Each row below holds a small network's activations on one input, seen along a few directions.
Each table varies a few parts of the input and shows all the possible inputs, shuffled.
Descriptions start from the smaller parts, as in this example, which fits no table here: one of 8 places around a ring, together with either a single point or one of 9 places along a line or (one of 2 separate values, together with one of 6 places along a line).
Shared parts are said once, and a part with two or three values counts as separate values.
In the rows, zero is written as 128.

Other details of the inputs shift rows strongly along three fixed directions, in all tables alike. That doesn't count.

A family of inputs:
row 1: [ 69 113 114 155 101  99 103 143 100  80 153 131]
row 2: [ 75  91 212 117 128 124 150 119 120 133 207  91]
row 3: [ 62 139 145 106 154 153 155 123 194  47 195  89]
row 4: [189 153  96 168 170 165  75 142 145 113 159 176]
row 5: [158 104  55 105  44 111 138 141  52 117  41 110]
row 6: [130  88  22  65 100 143 155 111 206 113  78 120]
row 7: [169 152 137 165 176  79 112 118  46 187  99 176]
row 8: [171  90  88 124  27  96 174 101 104 169  16 134]
row 9: [ 68 107 203 134  94 138 140 108  86 151 158  97]
row 10: [ 56 120 179 132 154 160 150 135 195  68 175  69]
row 11: [171 152 136 189 188 117 107 130  61 202  81 146]
row 12: [103  93 213 154 120  75 139 133 107 140 114 116]
row 13: [140 140  64  56  72 139 161 147 194 108 104 132]
row 14: [ 85 133 208 172 120  80 191  81  53 141 103 104]
row 15: [159 147  56 136 216 191  73 146 200  77 193 156]
row 16: [ 95 101 176 187 141 110 155  86  98 116 125 111]
row 17: [140 157  60  66  67 161 176 132 188 109  92 120]
row 18: [173 199 108  98 193 140  46 130 126 152 181 145]
row 19: [164 132 129 159 208 107  77 150 102 179 118 165]
row 20: [185 148 114 141 175 144  68 185 156 144 148 173]
row 21: [179 170 134 126 177 118  82 131  85 187 170 149]
row 22: [106 114 197 134  99  68 163 110  87 129 115 131]
row 23: [ 68 120 180 123 150 164 128 150 212  59 191  90]
row 24: [162 112  83 115  55 135 156 125 163 125  79 139]
row 25: [122 126  92  74  71 186 128 123 120 155 104 129]
Each input here is: either one of 2 separate values or one of 5 places along a line or (one of 3 separate values, together with one of 6 places around a ring).

A family of inputs:
row 26: [ 71 101 122  95 111 153 168 122 204  55 141  82]
row 27: [127 125 210 205 155  96 136 117  62 139 127 141]
row 28: [ 75  94 170 131 150 119 124 125 157  89 178 110]
row 29: [ 86 133 137  77 110 145 156 122 173 134 127  85]
row 30: [105 147 173 115  99 113 172 110 114 161 108  90]
row 31: [152 170 100  93 130 139 130 129 133 176 103 130]
row 32: [149 118 115 145  54 121 179 107  95 162  46 104]
row 33: [179 146  55 118 131 152  83 146 117 151  99 161]
row 34: [183 156  67  83  89 158 152 111 107 206  68 131]
row 35: [ 89 102 207 160 117  77 153 108  98 118 143 105]
row 36: [173 152  76  91  99 160 140 112 112 201  83 128]
row 37: [ 64 116 174 138 157 123 114 132 152  63 215 120]
row 38: [ 48  94 114  84 117 143 160 121 191  45 151  85]
row 39: [ 82  94 118  79 104 127 165 125 183  87 130  95]
row 40: [ 95  95 161 106  56 115 171 112 134 129  95  90]
row 41: [202 152 111 155 160 118  87 146  64 182 101 179]
row 42: [ 73 108 183 143 155 124 113 129 132  77 191 116]
row 43: [125 114  59  62 134 162 105 150 211  97 142 124]
row 44: [152 149 135 168 223 130  70 150 144 118 184 185]
row 45: [158 165  96 102 159 151 108 142 138 178 125 134]
row 46: [170 135  98 118  70 104 149 115  93 172  50 136]
row 47: [142 149  80  64 133 167 131 121 168 148 139 118]
row 48: [ 93 119 193 149  86 102 154 119  92 119 139 109]
row 49: [ 77 110 205 156 114 104 148 114  88  96 141 106]
row 50: [144 160 131 118 188 156  90 123 130 148 187 143]
row 51: [ 95 106 143  89  44 108 185 106 147 118  86  93]
row 52: [126 133 114 154 214 142  56 150 128  97 192 160]
row 53: [ 86 114 233 181 118 113 151 114 106 101 158  96]
row 54: [193 146  62 133 171 153  88 153 150 162 110 181]
row 55: [ 89 104 150 112  44 128 172 118 122 126 102  93]
row 56: [116 117  69  56  56 157 167 140 173 115  96 108]
row 57: [132 122  57  95 137 173 115 143 204  93 133 121]
row 58: [ 95 115 199 176 112  92 169  99 104 112 119 112]
row 59: [136 161 104  81 151 151 124 141 160 154 130 121]
row 60: [126 110  98 105  61 102 179 104 121 139  57 106]
row 61: [195 153  80 157 202 148  69 156 127 151 135 181]
row 62: [116 123  41  73 131 152 123 139 193  81 134 119]
row 63: [145 129  34  76 125 158 141 140 211 107 106 127]
row 64: [138 128 140 174 160 112  98 128  72 136 134 148]
row 65: [ 79 111 173 125 131 134 122 139 146  89 190 115]
row 66: [149 132 166 181 170 114 114 133  96 149 130 164]
row 67: [119 109  58  60  77 130 167 121 191 112  89 107]
row 68: [ 83 125 198 150 165 131 121 131 168  58 212 107]
row 69: [199 150  95 162 166 105  90 135  67 177 101 175]
row 70: [127 131 158 131 208 132  70 158 149  96 214 156]
row 71: [167 128 148 156 109 100 124 123  63 177  86 139]
row 72: [124 136 131 150 210 146  57 162 137 100 219 160]
row 73: [136 124  55  84  83 148 148 138 149 128  93 125]
row 74: [162 140 134 173 113 111 142 115  82 152  91 131]
row 75: [197 159 157 194 100 109 138 120  29 196  59 153]
row 76: [ 95 104 214 191 121 101 154 105  93 124 124 107]
row 77: [187 144  33 101 134 149 118 146 171 156  87 166]
row 78: [118 118  84 101 165 164 108 150 215  97 153 143]
row 79: [ 92 122 204 134 123 132 158  96  97 150 156  93]
row 80: [174 145 113 176  91  92 139 106  27 184  48 155]
row 81: [143 135 142 172 136 121  94 134  70 155 133 151]
row 82: [170 158  66 124 156 141  80 144 121 129 131 171]
row 83: [173 160  84 146 193 138  60 156 114 135 171 180]
row 84: [176 141  79 137  50 116 176 102  93 172  22 130]
row 85: [ 95 117 134 100  39 120 180 116 132 118  97 101]
row 86: [115  95 107 108  65 113 171 111 128 139  65  93]
row 87: [134 131 148 137 216 138  56 162 151 104 219 160]
row 88: [112 106 176 164 141  96 129 119  90 132 130 122]
row 89: [128 122  57  54 136 152 115 152 215  89 149 123]
row 90: [129 135 216 207 130 115 121 117  67 140 135 126]
row 91: [ 69 114 136  88 100 153 162 121 222  45 164  84]
row 92: [ 74  98 214 162 134  86 154 110  93 100 144 102]
row 93: [ 91  96 213 167 118  86 149 110  87 129 138 107]
row 94: [152 144 140 141 205 125  63 157 133 118 196 167]
row 95: [187 161 113 170 148 113  86 136  52 168 109 174]
The inputs of row 78 and row 77 match in every part but one. If row 28 is changed in the same way as row 78 into row 77, which row does it become? -> row 35
The inputs of row 84 and row 32 match in every part but one. If row 67 is changed in the same way as row 84 into row 32, which row does it become? -> row 93
What is each input in this table made of? -> one of 5 places along a line, together with either one of 2 separate values or one of 4 places along a line or one of 8 places around a ring
A walk changes only the place on the line of 4. It starts at row 90 and steps to row 57. List the rest of the walk in order. -> row 76, row 78
Which other rows does row 50 become when the choice among 2 separate values takes its other values? List them by row number. -> row 31
A walk changes only the place on the line of 4. It starts at row 77 and steps to row 63. List the rest of the walk in order. -> row 74, row 68
A walk changes only the place on the ring of 8. It starts at row 93 and steps to row 88. List the rest of the walk in order. -> row 64, row 42, row 72, row 65, row 87, row 71
